Each row below holds a small network's activations on one input, seen along a few directions.
In each table, some parts of the input vary, and every possible input appears once, in random order.
Descriptions start from the smaller parts, as in this example, which fits no table here: values(3) and (point or line(11) or (ring(5) and line(6))).
Shared parts are said once, and a part with two or three values counts as separate values.

Other details of the inputs vary at random and push rows far along two fixed directions, the same in every table; ignore that.
To show where, the next rows are all for the same input, with only those details redrawn:
[-22  -6  21 -14 -22  -4   3 -17   3   5  -8  -1   2  -2]
[ 20  15 -48 -11  15 -23  -9  54   9   6   7   8 -42  36]
[-21  -7  23   8 -14  23  12 -32   2   1  -6   9  28 -21]
[  5   9 -27 -22   0 -29  -9  38   8   8   2   1 -39  32]
[-37  -9  35 -62 -48 -57 -14  -2   4  13 -15 -22 -42  28]
[  1   5 -14   1   2   2   2  12   6   3   1   9  -6   7]
[  0   4 -14   0   2   2   2  12   5   4   1   9  -6   7]

Rows:
R1: [ 28  10 -35  65  43  67  22  -2   1 -10  14  32  50 -29]
R2: [-49 -20  66  -9 -44  16  14 -66  -1   4 -17  -2  39 -33]
R3: [ 3 -1  4 -1  2 -4 -2  0 -2 -2  0 -5 -1  0]
R4: [-10   1  -9  -2  -7   4  10   9   8   7   0  14  -1  10]
R5: [  0  -4  15  29   8  35  12 -29  -5  -7   0   6  40 -30]
R6: [ -7   0   1  15   0  24  11 -13   3   1  -1  14  20 -13]
R7: [ 28   7 -25  62  42  62  18  -8  -3 -13  12  24  50 -33]
R8: [ -8  -6  26 -36 -19 -41 -18  -3  -6   1  -6 -28 -27  13]
R9: [ 12  13 -48 -10  10 -18  -1  54  12   8   7  14 -37  39]
R10: [ 34  19 -64  32  40  23   6  44   8  -1  14  27  -3  10]
R11: [  2 -12  36  12   2   9  -5 -41 -17 -12  -3 -21  27 -34]
R12: [ -6   1  -9  32   5  45  23 -13   7   1   3  28  38 -18]
R13: [ 13   7 -22   9  14   4   0  18   2   0   6   6  -4   7]
R14: [ 17  11 -32 -14  11 -25 -11  42   4   4   6  -2 -36  31]
R15: [ 45  11 -38  -3  35 -33 -25  46 -10  -8  11 -20 -40  22]
R16: [ 12   3  -5 -21   3 -34 -18  21  -4  -2   2 -19 -32  20]
R17: [-33  -6  20 -43 -38 -35  -2   2   8  13  -9  -6 -28  26]
R18: [-37 -25  85 -69 -56 -71 -29 -44 -17   0 -20 -59 -30   3]
R19: [ -1  -7  23  14   1  18   1 -31  -8  -8  -1  -7  27 -26]
R20: [-49 -20  67  -9 -44  16  14 -67  -1   4 -17  -3  39 -33]
R21: [ 12   5 -15 -18   5 -31 -13  30   0   2   2 -11 -32  25]
R22: [ 27   7 -22   9  24  -3  -9  19  -5  -7   8  -4 -10   5]
R23: [  6   1  -4  34  15  41  15 -16   0  -5   4  16  37 -24]
R24: [ 33   3 -15  13  29  -6 -14  12 -13 -12   8 -15  -7  -3]
Q: What is each input in this table made of?
A: values(4) and line(6)
Q: Which other rows does R22 become when the values(4) part takes its other values? List them by row number.
A: R8, R16, R19
Q: Which other rows does R11 become when the values(4) part takes its other values? List them by row number.
A: R15, R18, R24

Rows:
R25: [-22 -20   4 -41 -30 -46 -16  -9 -11   3  -4 -10 -49  16]
R26: [ 15   3  13 -33   3 -54 -16  38  -3  -4   1 -34 -35  38]
R27: [-13  11   8 -47 -26 -29 -35 -12   6   4  -6  -8 -46  14]
R28: [-27   7 -53  53  -1  91  76  27  35  17  20  86  66  20]
R29: [-14  -7  59   9 -13  27   5 -56  -8  -9   0 -17  49 -28]
R30: [-23  -3  29 -45 -31 -34 -25 -25  -1   2 -10 -13 -37   9]
R31: [-29 -37  66  23 -23  32  25 -77 -24 -11   2 -14  66 -44]
R32: [-23  -4   1  19 -14  19  13 -17  10  17 -25  16  25 -42]
R33: [ 13   5 -13 -45  -2 -51 -23  36  -5   0  15 -24 -58  54]
R34: [-27 -14  34  -5 -21  25   0 -66  -8 -10  -4  12  15 -30]
R35: [ -2 -10 -15 -37 -20 -59 -21  27  -6  12  -6 -27 -47  21]
R36: [-42  -9  22 -37 -47 -45  -9  -5  10  28 -35 -13 -26  -8]
R37: [ 33  38 -52   4  36  -5  -9  65  21   8   2  16 -34  30]
R38: [-41 -28  20   1 -40  13  -1 -66  -8   7 -21  10  17 -55]
R39: [ 14  -8 -17 -23   3 -43 -10  32 -13  -1  16 -23 -40  40]
R40: [  9 -13 -19 -28  -6 -69 -15  48  -7  10  -9 -32 -45  23]
R41: [-18   5 -20 -49 -29 -67 -21  44  15  29 -26 -11 -66  25]
R42: [-40   6  60 -37 -39 -16  -6 -31  15  13 -25 -11  -3  -4]
R43: [-22 -39  65  20 -14  13  27 -54 -24 -13  -3 -21  58 -37]
R44: [ 42  25 -87  12  46 -21  -2  90  11  10  11  19 -52  44]
R45: [-23  20  32 -43 -29 -27 -21  -2  20  16 -20 -13 -25  12]
R46: [ 15  -1  -1 -41   2 -63 -16  45  -6  -2   7 -32 -52  50]
R47: [ 41  33 -59  65  62  72  19  24  14  -6  13  49  32 -16]
R48: [ 45  19 -71  60  60  71   7   5  -1 -19  23  52  16 -20]
R49: [-30  17  41 -46 -35 -25 -19 -11  20  15 -22 -13 -21   9]
R50: [-69 -10   6   0 -51  49  69   1  35  22   3  62  48  29]
R51: [ -7  -6  28 -43 -20 -38 -15  -2  -8  -4   6 -28 -29  30]
R52: [ 47  12 -30   6  41 -25  -8  60  -3 -10  13 -16 -21  32]
R53: [-25   7  48  17 -11  41  15 -46  12   2 -18  12  49 -39]
R54: [-16 -11 -28 -48 -32 -63 -30  17  -1  16 -16  -8 -71  13]
R55: [-53   2 -27 -24 -45   8  49  47  39  31   7  52  -4  67]
R56: [  2 -28  31  36  11  19  28 -25 -21 -15   5 -11  52 -28]
R57: [-21 -12  50 -32 -28 -16  -7 -34 -10  -5   3 -24  -2   8]
R58: [  4  15 -12 -42  -9 -35 -35  14   6   0  -2  -6 -56  25]
R59: [ 38   5 -27   4  35 -17  -2  46  -7 -12  17  -9 -18  30]
R60: [-26 -26  31 -24 -39 -31  -7 -26 -11   8 -14 -28  -1 -15]
R61: [ 35  13 -16  55  43  59  10  -9  -5 -16  21  11  48 -21]
R62: [ 36  24 -27  10  29  12 -17  22   2  -7  18  -6  -4  13]
R63: [ 11 -12 -30  52  25  51  15 -29 -14 -12  12  31  31 -37]
R64: [ -3 -24  14  26  -1   6  15 -14 -12  -2 -12 -11  39 -39]
R65: [  4   9 -16 -34  -5 -34 -28  14   1   1   0  -4 -55  25]
R66: [-12 -27  33   1 -14  -4   8 -33 -21  -7   8 -20  19  -8]
R67: [ 54   3 -72  74  61  37  17  43  -6  -7  11  19  33 -28]
R68: [-10  -4  55 -30 -20 -29 -13 -14  -3  -3  -8 -37   1   5]
R69: [ 20 -10 -39  65  37  63  20 -25 -14 -16  16  39  38 -40]
R70: [-11  -7  63   7 -11  17   3 -46  -6  -9  -7 -24  48 -30]
R71: [-14 -13  69 -27 -20 -31  -4 -20  -8  -8 -10 -39   9   2]
R72: [ 31  31 -55  11  38   7   0  57  16   4   8  24 -27  27]
R73: [ 20  17  -3 -19   7 -15 -24  16   1  -4  10 -20 -19  22]
R74: [-23 -20  19 -39 -41 -51 -16  -7  -8  14 -13 -33 -27   3]
R75: [ 23  16 -35   7  24  11 -15  11   2  -8   8  18 -21   4]
R76: [ 26  19 -31  55  38  76  -1 -31   2 -15  11  36  40 -43]
R77: [-39 -20  55   3 -29  39   8 -89  -9 -10  -8  13  38 -47]
R78: [ 38  21 -74  28  47   0   7  71   9   6  10  23 -26  26]
R79: [-13  -8  58  16 -10  36   7 -62  -9 -10   2 -13  55 -34]
R80: [ 37   3 -21  20  39   1   7  35  -8 -15  16  -4   2  15]
R81: [ 56  30 -55   8  45  -3 -21  57   2  -9  24  -6 -25  33]
R82: [-39  12  58 -39 -41 -11 -12 -32  19  13 -26 -11  -1  -7]
R83: [ 39  34 -62  55  58  62  16  32  16  -4  12  47  19  -7]
R84: [-21 -41  68  30 -11  21  31 -61 -26 -14  -3 -19  70 -46]
R85: [ 29   6 -88  20  28  -2 -11  43   1   5   3  28 -36  -3]
R86: [-10  -9  65   8 -10  15   4 -44  -7 -11  -7 -25  50 -30]
R87: [ 29  11 -49  76  52  66  31  13   4  -3   9  41  46 -30]
Q: What is each input in this table made of?
A: values(3) and (point or (line(4) and line(5)))
Q: Changing only the values(3) part turns R71 into R52. The same change can be made to R58. Which row results?
A: R76
Q: Which other rows does R48 become when the line(4) part takes its other values? List them by row number.
A: R46, R57, R83
Q: Which other rows does R61 become when the values(3) part takes its other values? List them by row number.
A: R29, R79
Q: Which other rows does R81 become when the line(4) part takes its other values? List them by row number.
A: R58, R82, R86
